A small network was shown many inputs. Here are its activations along a few directions, one row for each input.
Each table varies a few parts of the input and shows all the possible inputs, shuffled.
Descriptions start from the smaller parts, as in this example, which fits no table here: one of 4 places along a line, together with either a single point or one of 9 places along a line or (one of 2 separate values, together with one of 8 places around a ring).
Shared parts are said once, and a part with two or three values counts as separate values.
In the rows, 128 means zero.

Other details of the inputs vary at random and push rows far along three fixed directions, the same in every table; ignore that.

Rows:
row 1: [145 142 163 107 134 123 112 144 155 120 128 115]
row 2: [159 151 156 110 143 124 118 155 137 130 126 131]
row 3: [111 152 107 129 122 131  99 112 125 103 139 118]
row 4: [152  93 118 116 120 124 153 147 145 153 120 155]
row 5: [125 163  99 128 131 123 109 124 106 112 140 130]
row 6: [158 141 146  98 117 126 122 138 150 119 126 106]
row 7: [100 150 129 132 137 121 114 125  95 118 130 104]
row 8: [140  98 132 122 135 127 159 163 147 159 119 144]
row 9: [101 149 130 133 139 115 106 124  98 111 129 114]
row 10: [141  84 126 119 110 124 149 138 164 144 121 138]
row 11: [101  87  93 144 122 125 138 116 110 127 126 143]
row 12: [ 98 171 126 141 150 124 126 107 121 105 102 121]
row 13: [112 164 115 136 147 124 108 135 110 116 142 130]
row 14: [120 167  98 122 126 123 113 127 102 123 133 116]
row 15: [175 145 137 103 133 132 115 144 137 115 128 136]
row 16: [161 147 154 112 146 133 114 154 139 119 130 138]
row 17: [112 154 107 132 121 126 105 110 123 106 143 113]
row 18: [149 138 164 113 135 134 111 144 156 111 132 123]
row 19: [137  76 148 128 136 123 154 146 140 136 123 145]
row 20: [ 82 101 105 156 127 129 139 122 137 139 141 137]
row 21: [146  96 127 122 129 125 173 126 161 131  85 147]
row 22: [155 130 169 113 142 127 115 145 130 106 124 126]
row 23: [ 75 103 103 146 124 125 143 130 134 147 132 124]
row 24: [ 96  93  92 138 117 120 149 118 104 140 123 126]
row 25: [ 98  91  93 140 120 116 142 113 108 138 124 135]
row 26: [180 141 192 187  63 205 143  22  93 200 163 112]
Each input here is: one of 2 separate values, together with either a single point or (one of 3 separate values, together with one of 4 places along a line).
Which other rows does row 18 become when the choice among 2 separate values takes its other values? List them by row number. -> row 3
Which other rows does row 14 become when the choice among 3 separate values takes its other values? List them by row number. -> row 6, row 24
Which other rows does row 9 become when the choice among 2 separate values takes its other values? List them by row number. -> row 25

Rows:
row 27: [112 153  84  83 158  84  80 180 109  73 136 115]
row 28: [209 134 241 106 119 155 129 141 151 147 135 106]
row 29: [186  63 159 160  89 169 180 108 139 219 141 167]
row 30: [151  32 118 103 136 115 195 166 168 141  82 173]
row 31: [139 182 146 133 120 139 104  80  79 117 133 108]
row 32: [152  45 103 105 132 115 187 177 188 160 113 176]
row 33: [ 81 101  83 190  80 164 141  68 104 183 172 139]
row 34: [171 114 181  65 160  96 121 212 201  85  95 130]
row 35: [ 53  65  49 141 128  95 149 135 102 118 118 134]
row 36: [ 49  74  42 144 129 101 149 119 132 119 110 145]
row 37: [122 195 160 151 143 153 104 101  98 125 135 111]
row 38: [232 127 219 100  98 151 129 114 166 127 128 107]
row 39: [115 169  74  91 171  90  92 183 112  69 117 132]
row 40: [101 166  75  85 152  88  81 174 134  71 125 123]
row 41: [121 187 165 151 142 142  95  97  89 131 143 106]
row 42: [ 60 100 118 204  98 164 147  70 113 176 159 128]
row 43: [136 195 134 139 116 138 113  80 106 116 125 100]
row 44: [111 202 154 153 132 143 108  98 112 129 138 103]
Describe the family of inputs behind these rows. -> one of 3 separate values, together with one of 6 places around a ring
Which other rows does row 30 become when the place on the ring of 6 takes its other values? List them by row number. -> row 31, row 35, row 36, row 38, row 43
Which other rows does row 35 become when the choice among 3 separate values takes its other values? List them by row number. -> row 27, row 28
